These are the activations of a small network on made-up records, seen along a few directions, one row for each record.
Each row is followed by the record's values for the fields VIBUZ, TOROF, TAF, GOZO, DEDA, TIRO.
A field that a record lacks is written missing.
The largest differences between rows may come from other fields.
In the rows, zero is written as 500.
Random noise pushes rows far along 12 fixed directions. That doesn't count. These rows show it; they differ only by the noise:
[405 487 693 450 856 484 329 538 680 448 716 448 646 356 529 513 291 387
 337 375 552 426 273 567 552 461 477]
[324 360 481 334 683 513 577 497 631 506 580 588 602 472 587 413 676 539
 463 350 545 490 610 250 655 353 559]
[509 511 362 589 318 454 527 375 432 426 473 533 520 537 569 430 361 789
 351 622 479 703 447 406 524 463 589]
[722 340 364 635 447 474 467 557 539 593 603 290 416 313 569 334 411 555
 482 580 600 664 521 433 466 662 504]
[456 614 466 367 462 473 387 451 434 253 536 402 553 532 558 552 399 571
 526 393 483 485 399 595 326 513 526]
[325 843 594 525 655 605 431 413 512 499 437 614 590 535 540 556 546 614
 639 451 425 485 496 435 448 207 700]
[483 519 577 516 443 468 493 514 370 341 458 479 526 528 557 501 432 525
 446 512 579 429 448 420 490 407 602]
[403 516 662 555 380 425 586 627 460 374 515 522 451 493 489 617 573 389
 385 596 751 315 472 400 630 441 479]
[599 759 698 642 480 545 476 352 376 521 341 477 375 564 516 579 553 464
 452 606 586 527 545 628 413 523 438]
[380 649 491 441 544 559 551 391 665 646 515 513 541 546 576 474 856 581
 585 466 524 639 705 452 516 404 432]
[396 352 552 446 416 534 751 629 733 431 544 562 544 433 563 470 480 563
 393 453 402 535 544 401 640 534 548]
[314 498 509 146 674 510 485 439 624 391 612 499 606 555 545 546 689 464
 477 222 465 480 557 564 470 508 364]
[420 628 391 416 401 496 521 639 568 520 640 480 414 439 385 647 624 486
 550 480 530 501 499 582 462 575 387]
[436 468 474 421 324 511 573 807 476 482 554 430 636 427 528 472 521 509
 628 373 421 413 580 340 573 378 645]

[460 527 455 478 272 517 599 661 586 610 568 493 620 502 456 527 527 579
 503 473 296 584 567 536 580 551 454] -> <VIBUZ:zoni TOROF:missing TAF:missing GOZO:missing DEDA:missing TIRO:vobu>
[460 683 435 568 429 543 493 335 555 424 445 602 518 502 572 563 396 693
 502 540 458 584 498 475 498 545 572] -> <VIBUZ:zoni TOROF:zor TAF:kofov GOZO:fek DEDA:fupu TIRO:leg>
[409 577 343 516 506 493 483 539 340 495 571 562 570 692 308 504 450 662
 525 598 308 599 237 617 320 229 633] -> <VIBUZ:zirep TOROF:kivo TAF:zurel GOZO:fek DEDA:fupu TIRO:leg>
[475 237 697 441 766 494 568 507 592 539 522 496 543 519 594 299 667 349
 458 483 665 464 516 369 509 309 541] -> <VIBUZ:zoni TOROF:pana TAF:mivo GOZO:fek DEDA:fupu TIRO:zifa>
[519 491 502 508 371 384 371 406 475 288 600 300 670 646 593 435 409 614
 418 602 513 620 289 679 294 498 458] -> <VIBUZ:zoni TOROF:missing TAF:missing GOZO:missing DEDA:missing TIRO:vobu>
[609 333 662 363 787 553 484 609 560 554 493 441 466 317 568 404 520 281
 582 326 586 405 609 461 486 505 506] -> <VIBUZ:zoni TOROF:pana TAF:kepi GOZO:fek DEDA:fupu TIRO:vobu>
[428 637 413 449 643 508 359 461 463 622 592 537 552 547 440 560 688 527
 574 455 553 514 522 465 476 402 475] -> <VIBUZ:zoni TOROF:missing TAF:missing GOZO:missing DEDA:missing TIRO:leg>
[406 443 369 443 517 461 460 643 503 671 629 607 479 437 368 569 596 444
 539 495 567 419 542 371 678 450 463] -> <VIBUZ:zirep TOROF:missing TAF:missing GOZO:missing DEDA:missing TIRO:vobu>
[668 462 386 664 627 606 493 513 446 700 428 486 459 335 588 296 471 604
 677 481 479 597 675 237 520 422 748] -> <VIBUZ:zoni TOROF:kivo TAF:kofov GOZO:fek DEDA:fupu TIRO:leg>
[673 398 517 594 871 538 323 435 371 748 516 509 484 491 445 271 436 498
 451 613 519 674 314 529 372 279 583] -> <VIBUZ:zoni TOROF:zor TAF:kepi GOZO:fop DEDA:fupu TIRO:leg>
[450 478 424 416 533 491 609 392 573 307 521 566 295 527 438 648 515 480
 412 455 528 435 456 622 435 710 360] -> <VIBUZ:zoni TOROF:kivo TAF:sapo GOZO:fop DEDA:fupu TIRO:leg>
[458 571 508 542 409 378 378 396 460 447 531 485 536 496 597 602 559 505
 392 524 796 409 572 360 684 559 387] -> <VIBUZ:zoni TOROF:missing TAF:missing GOZO:missing DEDA:missing TIRO:leg>
[474 398 511 417 553 498 530 347 630 378 473 336 659 531 766 295 580 581
 538 389 463 605 617 459 437 487 522] -> <VIBUZ:zoni TOROF:kivo TAF:tir GOZO:zufo DEDA:fev TIRO:vobu>
[445 408 485 372 661 574 619 482 672 390 549 507 379 506 455 511 608 472
 573 477 463 510 441 583 291 535 531] -> <VIBUZ:zirep TOROF:missing TAF:missing GOZO:missing DEDA:missing TIRO:zifa>
[643 276 581 381 511 531 515 625 342 260 432 339 483 511 526 415 332 371
 611 375 386 356 452 576 282 578 633] -> <VIBUZ:zirep TOROF:missing TAF:missing GOZO:missing DEDA:missing TIRO:vobu>
[569 467 470 497 394 472 471 492 419 496 460 490 497 451 530 481 342 509
 357 455 506 515 557 482 654 572 435] -> <VIBUZ:zoni TOROF:zor TAF:kofov GOZO:fop DEDA:fupu TIRO:zifa>
[360 462 372 447 413 434 466 479 487 530 553 595 695 545 523 472 401 681
 391 483 424 573 459 336 705 321 572] -> <VIBUZ:zirep TOROF:missing TAF:missing GOZO:missing DEDA:missing TIRO:zifa>
[461 641 478 668 576 532 507 383 442 587 462 604 446 578 456 532 667 574
 478 655 610 533 513 413 474 409 565] -> <VIBUZ:zoni TOROF:zor TAF:kofov GOZO:zufo DEDA:fev TIRO:leg>
[512 304 507 363 697 523 516 387 548 481 461 526 412 546 536 433 657 352
 613 441 592 421 557 450 400 484 496] -> <VIBUZ:zirep TOROF:zor TAF:sapo GOZO:fek DEDA:fupu TIRO:zifa>
[440 518 548 700 376 374 457 485 601 606 609 406 602 590 531 367 693 598
 420 859 744 723 336 539 479 236 426] -> <VIBUZ:zoni TOROF:pana TAF:kepi GOZO:fop DEDA:gavi TIRO:leg>
[599 422 442 515 584 503 405 643 469 513 585 326 540 389 560 366 384 549
 522 476 530 588 424 512 370 425 609] -> <VIBUZ:zoni TOROF:zor TAF:kepi GOZO:zufo DEDA:fev TIRO:leg>
[399 513 663 332 579 520 553 495 643 597 504 575 531 528 473 639 697 323
 461 370 491 392 644 580 644 564 296] -> <VIBUZ:zirep TOROF:missing TAF:missing GOZO:missing DEDA:missing TIRO:vobu>
[504 424 531 395 438 501 624 523 556 372 421 553 361 481 468 532 453 431
 558 455 440 414 499 584 425 601 501] -> <VIBUZ:zirep TOROF:pana TAF:mivo GOZO:fop DEDA:fupu TIRO:vobu>
[361 859 479 623 593 551 468 434 403 663 496 633 500 612 283 644 611 556
 486 543 376 548 448 600 566 323 432] -> <VIBUZ:zoni TOROF:kivo TAF:zurel GOZO:fop DEDA:gavi TIRO:leg>
[424 502 603 510 681 557 556 343 633 552 477 588 567 598 523 422 573 571
 466 548 387 610 469 535 465 388 549] -> <VIBUZ:zirep TOROF:missing TAF:missing GOZO:missing DEDA:missing TIRO:vobu>
[598 641 437 535 586 495 343 372 586 502 561 395 451 313 581 540 320 507
 442 411 584 554 542 561 550 712 384] -> <VIBUZ:zoni TOROF:zor TAF:kofov GOZO:fek DEDA:fupu TIRO:zifa>
[741 453 747 564 428 546 490 497 290 549 217 369 596 504 639 387 352 324
 498 283 348 363 744 467 669 619 487] -> <VIBUZ:zoni TOROF:zor TAF:sapo GOZO:fop DEDA:gavi TIRO:leg>
[621 246 373 285 574 483 471 350 229 294 458 507 464 601 515 429 360 605
 288 348 449 560 472 503 399 657 495] -> <VIBUZ:zoni TOROF:missing TAF:missing GOZO:missing DEDA:missing TIRO:leg>
[455 559 334 269 437 435 391 585 340 509 584 480 509 597 378 541 630 484
 595 480 493 534 408 654 334 379 387] -> <VIBUZ:zoni TOROF:zor TAF:kepi GOZO:fek DEDA:fupu TIRO:vobu>
[530 254 319 380 463 454 568 603 380 556 476 584 473 441 489 383 524 539
 462 441 538 519 586 262 672 422 540] -> <VIBUZ:zoni TOROF:zor TAF:kepi GOZO:fop DEDA:fupu TIRO:leg>
[458 451 499 574 391 484 506 692 454 718 583 590 645 476 450 474 515 531
 499 562 496 508 479 350 661 327 571] -> <VIBUZ:zoni TOROF:pana TAF:sapo GOZO:fek DEDA:fupu TIRO:leg>
[630 372 720 539 727 572 537 350 388 554 331 570 521 603 557 366 447 459
 355 482 396 530 533 475 500 458 566] -> <VIBUZ:zoni TOROF:missing TAF:missing GOZO:missing DEDA:missing TIRO:vobu>
[421 656 763 652 594 638 725 456 868 592 423 606 428 403 568 574 570 447
 458 522 443 509 652 490 669 580 471] -> <VIBUZ:zoni TOROF:missing TAF:missing GOZO:missing DEDA:missing TIRO:zifa>
[447 730 590 645 695 480 288 205 509 460 468 348 592 584 665 402 675 520
 611 563 694 521 491 494 410 303 496] -> <VIBUZ:zoni TOROF:kivo TAF:tir GOZO:fop DEDA:gavi TIRO:leg>
[312 494 488 386 405 443 522 417 441 339 456 706 560 593 485 598 443 585
 405 488 477 411 413 435 592 380 521] -> <VIBUZ:zoni TOROF:pana TAF:sapo GOZO:fop DEDA:gavi TIRO:vobu>
[398 616 457 381 280 395 378 553 441 435 545 469 662 463 534 641 405 492
 463 382 512 406 537 524 666 561 402] -> <VIBUZ:zirep TOROF:zor TAF:kofov GOZO:zufo DEDA:fev TIRO:vobu>
[628 388 647 435 686 468 293 220 243 212 337 466 608 589 698 390 125 547
 326 368 484 450 406 485 425 497 621] -> <VIBUZ:zoni TOROF:missing TAF:missing GOZO:missing DEDA:missing TIRO:vobu>
[403 651 628 580 164 539 690 736 749 530 535 392 702 565 563 513 652 534
 626 581 326 558 568 631 467 421 518] -> <VIBUZ:zoni TOROF:zor TAF:kofov GOZO:zufo DEDA:fupu TIRO:vobu>
[511 474 444 359 688 506 375 521 260 523 518 581 488 453 419 564 487 432
 475 361 596 366 492 401 527 426 526] -> <VIBUZ:zoni TOROF:pana TAF:tir GOZO:fek DEDA:fupu TIRO:leg>
[597 578 395 731 386 510 433 690 726 825 614 340 393 220 493 428 512 438
 681 626 586 608 585 485 616 543 415] -> <VIBUZ:zoni TOROF:zor TAF:mivo GOZO:fop DEDA:gavi TIRO:zifa>

Which values does each new row have?
[629 605 417 691 273 521 525 626 441 619 460 468 406 430 456 527 454 553
 615 637 463 531 560 463 493 563 564] -> <VIBUZ:zoni TOROF:missing TAF:missing GOZO:missing DEDA:missing TIRO:vobu>
[426 750 648 529 529 522 438 592 555 524 587 514 459 521 305 686 534 345
 499 562 496 432 328 785 383 482 377] -> <VIBUZ:zoni TOROF:pana TAF:kofov GOZO:fop DEDA:gavi TIRO:zifa>
[581 452 593 589 580 481 479 428 490 670 476 503 471 451 530 491 570 408
 382 509 637 475 626 410 715 589 398] -> <VIBUZ:zirep TOROF:missing TAF:missing GOZO:missing DEDA:missing TIRO:leg>
[542 535 325 416 278 358 336 645 432 632 697 342 612 390 455 553 466 470
 421 408 569 525 560 570 679 651 234] -> <VIBUZ:zoni TOROF:kivo TAF:kofov GOZO:fek DEDA:fupu TIRO:vobu>
[336 473 165 317 457 422 501 346 580 238 618 539 421 438 569 566 525 701
 474 405 634 528 527 322 530 624 478] -> <VIBUZ:zoni TOROF:missing TAF:missing GOZO:missing DEDA:missing TIRO:zifa>
[486 387 588 397 758 528 452 416 513 525 500 537 576 492 571 425 479 424
 408 398 533 473 493 441 562 388 496] -> <VIBUZ:zoni TOROF:zor TAF:tir GOZO:fek DEDA:fupu TIRO:zifa>
[635 425 578 593 316 485 542 486 420 488 375 414 526 501 611 419 363 523
 422 525 480 538 605 448 613 574 528] -> <VIBUZ:zirep TOROF:missing TAF:missing GOZO:missing DEDA:missing TIRO:zifa>
[351 326 610 242 715 492 556 602 682 575 629 598 619 444 490 545 615 333
 366 250 479 381 602 435 752 530 343] -> <VIBUZ:zoni TOROF:missing TAF:missing GOZO:missing DEDA:missing TIRO:vobu>
[532 352 498 450 466 528 702 388 740 558 547 472 439 628 523 413 726 562
 370 610 438 789 537 674 378 644 310] -> <VIBUZ:zoni TOROF:missing TAF:missing GOZO:missing DEDA:missing TIRO:zifa>
[493 540 408 607 440 506 659 629 343 529 445 570 187 517 269 571 708 387
 590 660 616 418 508 454 469 413 491] -> <VIBUZ:zoni TOROF:kivo TAF:zurel GOZO:fop DEDA:gavi TIRO:zifa>
[503 571 642 498 581 513 398 473 560 443 550 470 631 558 489 553 287 485
 426 468 342 508 299 722 421 552 494] -> <VIBUZ:zirep TOROF:missing TAF:missing GOZO:missing DEDA:missing TIRO:leg>
[500 334 478 428 560 468 508 375 531 494 474 455 557 604 617 353 711 494
 585 499 563 527 615 385 474 442 518] -> <VIBUZ:zirep TOROF:missing TAF:missing GOZO:missing DEDA:missing TIRO:vobu>
[474 524 429 358 427 532 541 539 436 501 482 525 534 492 477 550 504 556
 474 337 361 502 644 490 587 579 446] -> <VIBUZ:zoni TOROF:missing TAF:missing GOZO:missing DEDA:missing TIRO:vobu>
[529 642 573 530 496 652 598 533 547 566 346 572 390 422 512 595 528 466
 674 396 383 419 725 464 552 598 583] -> <VIBUZ:zirep TOROF:missing TAF:missing GOZO:missing DEDA:missing TIRO:leg>
[390 776 394 628 315 415 378 526 427 551 573 520 526 511 454 620 551 620
 526 662 665 527 446 420 564 329 508] -> <VIBUZ:zoni TOROF:missing TAF:missing GOZO:missing DEDA:missing TIRO:zifa>
[571 467 403 507 195 393 472 443 544 478 549 393 639 444 645 505 351 682
 280 458 512 659 604 475 714 742 343] -> <VIBUZ:zoni TOROF:missing TAF:missing GOZO:missing DEDA:missing TIRO:leg>
[511 548 613 681 339 425 621 203 634 336 372 610 302 618 509 634 380 531
 250 785 570 581 378 732 473 750 327] -> <VIBUZ:zirep TOROF:zor TAF:sapo GOZO:zufo DEDA:fev TIRO:vobu>
[580 452 363 436 527 441 371 258 515 526 539 400 474 537 584 433 592 566
 399 520 642 689 540 573 375 613 342] -> <VIBUZ:zoni TOROF:zor TAF:kofov GOZO:zufo DEDA:fev TIRO:zifa>
[547 478 572 706 585 554 551 602 620 656 489 490 455 330 508 438 444 422
 519 577 509 446 526 399 657 430 561] -> <VIBUZ:zoni TOROF:zor TAF:tir GOZO:fop DEDA:gavi TIRO:vobu>
[596 392 653 588 666 484 435 456 528 567 502 509 494 406 546 495 376 399
 343 511 616 434 501 432 631 568 464] -> <VIBUZ:zoni TOROF:missing TAF:missing GOZO:missing DEDA:missing TIRO:vobu>
